Each row below is a small network's average activation on inputs in which a field has the value named, seen along a few directions.
Values that are neighbours, or in one group, have similar rows; names and order tell nothing.
(in the rows, 500 means zero)
Strong random noise was added to every row along 6 fixed directions; ignore it. To show where, here is one row again and again, with new noise each time:
[435, 737, 659, 415, 326, 494, 433, 799, 210, 396, 342, 320, 473, 641, 479,
 487, 280, 643, 341]
[390, 395, 315, 681, 461, 480, 466, 439, 627, 474, 420, 660, 523, 354, 439,
 522, 597, 451, 576]
[442, 509, 538, 599, 465, 339, 406, 493, 506, 653, 630, 468, 255, 621, 588,
 446, 377, 642, 368]
[594, 566, 493, 974, 636, 412, 491, 392, 578, 626, 581, 700, 314, 237, 567,
 400, 513, 437, 596]
[856, 587, 496, 611, 651, 615, 627, 532, 429, 440, 825, 617, 613, 287, 357,
 348, 697, 326, 673]
[542, 285, 300, 702, 549, 540, 553, 330, 697, 582, 550, 716, 484, 419, 459,
 518, 656, 458, 576]
[526, 609, 453, 700, 530, 443, 459, 542, 485, 428, 599, 599, 520, 242, 425,
 397, 581, 385, 625]
[371, 455, 398, 506, 348, 368, 419, 562, 471, 504, 696, 567, 418, 646, 406,
 467, 451, 570, 374]


Values of ZOFUS:
lus: [802, 544, 642, 302, 593, 788, 677, 565, 399, 640, 558, 320, 471, 751, 568,
 545, 513, 672, 396]
bar: [443, 328, 361, 385, 394, 469, 533, 455, 508, 527, 739, 585, 453, 754, 414,
 484, 551, 549, 371]
ripu: [774, 485, 539, 653, 580, 683, 710, 484, 394, 423, 524, 730, 625, 431, 427,
 452, 517, 354, 584]
zap: [367, 592, 479, 425, 510, 441, 454, 567, 494, 321, 480, 596, 723, 335, 371,
 599, 552, 269, 612]
dasu: [563, 473, 661, 266, 536, 604, 574, 495, 435, 467, 296, 342, 570, 687, 601,
 580, 371, 571, 427]
zasi: [123, 443, 421, 432, 539, 220, 266, 323, 797, 468, 328, 398, 573, 204, 618,
 546, 567, 339, 671]
ligas: [836, 449, 561, 390, 671, 674, 639, 426, 540, 595, 665, 392, 520, 534, 548,
 430, 672, 513, 554]
nat: [259, 671, 590, 402, 460, 310, 350, 594, 443, 324, 397, 399, 637, 324, 478,
 557, 435, 347, 598]
zotu: [706, 636, 491, 695, 517, 534, 613, 520, 377, 584, 885, 686, 397, 522, 406,
 377, 501, 469, 470]
vube: [348, 718, 691, 637, 604, 356, 337, 453, 517, 484, 172, 314, 358, 180, 737,
 421, 348, 511, 599]
ZOFUS is arranged as a line.
- Which values are neighbours of zasi? Give them in the order they are listed. => dasu, nat
- Which values are neighbours of zotu? Give them in the order they are listed. => lus, ligas

Values of ZAG:
sapam: [465, 348, 333, 558, 499, 516, 491, 372, 681, 519, 488, 589, 509, 380, 478,
 457, 625, 482, 591]
venu: [484, 451, 533, 454, 527, 457, 506, 438, 526, 515, 512, 532, 498, 555, 547,
 510, 452, 490, 469]
vivu: [523, 631, 570, 565, 419, 597, 539, 658, 321, 464, 332, 507, 501, 601, 465,
 565, 365, 554, 375]
feri: [462, 469, 441, 453, 500, 558, 485, 485, 550, 435, 382, 397, 559, 409, 498,
 492, 600, 530, 594]
zanuz: [407, 342, 446, 119, 417, 493, 447, 506, 559, 516, 576, 278, 500, 731, 535,
 514, 564, 656, 415]
lusul: [446, 587, 511, 457, 416, 491, 491, 620, 425, 462, 456, 482, 554, 575, 459,
 548, 461, 508, 456]
sopub: [554, 519, 467, 747, 589, 542, 530, 438, 571, 537, 410, 619, 471, 270, 515,
 507, 581, 420, 633]
sopi: [372, 526, 481, 497, 406, 385, 454, 523, 421, 476, 576, 559, 470, 585, 424,
 517, 411, 475, 413]
vos: [500, 381, 442, 563, 563, 509, 519, 402, 609, 444, 401, 591, 604, 371, 485,
 533, 568, 378, 608]
kilu: [652, 615, 560, 600, 529, 567, 583, 582, 369, 457, 662, 633, 552, 483, 416,
 470, 467, 420, 492]
ZAG is arranged as a line.
- A walk along ZAG starts at sapam and steps to its neighbour feri. Put vivu, lusul, sopi, vos in the order it reaches them. => vivu, lusul, sopi, vos
- What is the length, in steps, of the shortest route from venu to zanuz? => 6
